Here are a small network's activations along a few directions, averaged over the inputs that share one value of a field.
Values that are neighbours, or in one group, have similar rows; names and order tell nothing.
In the rows, zero is written as 500.
Random noise pushes rows far along 6 fixed directions. That doesn't count. These rows show it; they differ only by the noise:
[624 538 550 513 460 516 536 545 630 489 523 601 540 543 519 425]
[487 443 501 444 629 577 782 549 418 533 478 874 599 611 432 414]
[371 374 362 259 583 599 391 539 566 533 546 428 491 451 525 504]
[349 456 394 386 496 519 418 479 559 643 529 349 582 394 461 643]
[606 573 606 506 466 711 920 553 430 447 677 602 632 540 385 577]
[517 448 592 534 561 438 695 492 448 540 500 628 515 664 472 415]
[500 326 539 307 494 501 196 501 574 371 534 316 228 632 647 445]
[498 424 558 431 499 479 498 490 546 484 628 209 415 579 538 472]


GUSUV, 15 values:
bekiz: [451 440 620 676 544 393 636 448 241 611 393 561 477 703 476 564]
fom: [552 503 464 449 445 635 486 514 476 307 680 305 526 449 500 450]
pove: [533 404 518 507 595 544 570 490 327 376 481 527 387 559 522 379]
vora: [653 693 466 662 260 546 427 527 623 367 492 691 539 446 497 583]
vita: [403 478 393 465 446 574 533 420 378 527 535 187 505 325 470 666]
domoz: [443 391 543 383 605 645 559 614 454 435 559 529 457 456 493 557]
gib: [476 637 671 578 359 693 829 470  88 337 637 489 397 531 316 888]
siz: [412 465 395 379 505 544 237 424 495 463 483 450 348 402 553 515]
nare: [253 461 506 517 621 321 705 374 316 775 493 293 661 511 371 637]
meze: [516 458 524 438 680 476 703 623 515 535 561 397 488 556 557 253]
tis: [525 594 479 605 512 328 600 447 558 597 588 257 528 439 521 364]
par: [560 457 582 530 561 554 623 506 469 424 545 346 478 568 541 523]
mave: [349 435 513 494 692 461 741 536 402 602 542 522 621 566 478 404]
runol: [433 474 354 469 631 462 568 469 483 489 532 510 618 477 405 352]
rur: [449 586 327 512 678 473 710 560 577 567 493 500 621 373 425 242]
GUSUV is arranged as 3 separate groups.
Question: Which other values are in the same group as vora? Give them in the order they are listed.
Answer: fom, runol
Question: Which other values are in the same group as nare? Give them in the order they are listed.
Answer: bekiz, domoz, meze, par, mave

FALU, 10 values:
zuga: [536 567 698 508 345 446 505 539 567 554 606 244 452 512 517 549]
lar: [413 447 347 343 587 590 552 586 458 330 629 531 613 541 501 438]
mun: [387 250 432 302 655 541 387 498 524 422 566 474 461 662 635 343]
sol: [710 660 445 638 536 472 590 472 530 544 345 662 543 419 502 299]
botu: [593 570 427 397 575 662 825 581 636 607 689 611 750 474 440 430]
dev: [450 507 448 493 532 410 550 433 399 558 561 369 435 461 446 327]
tove: [271 327 240 197 601 472 140 432 606 385 568 203 297 440 560 350]
puf: [539 387 494 303 553 976 531 604 507 302 591 589 507 296 536 685]
kitad: [397 354 281 489 651 469 409 596 469 544 400 411 470 411 524 433]
nofo: [421 578 571 614 568 206 390 553 628 734 279 538 482 562 534 461]
FALU is arranged as a ring.
Question: List every value one step from tove, in the order listed.
Answer: lar, dev
Question: List every value one step from nofo, in the order listed.
Answer: zuga, puf
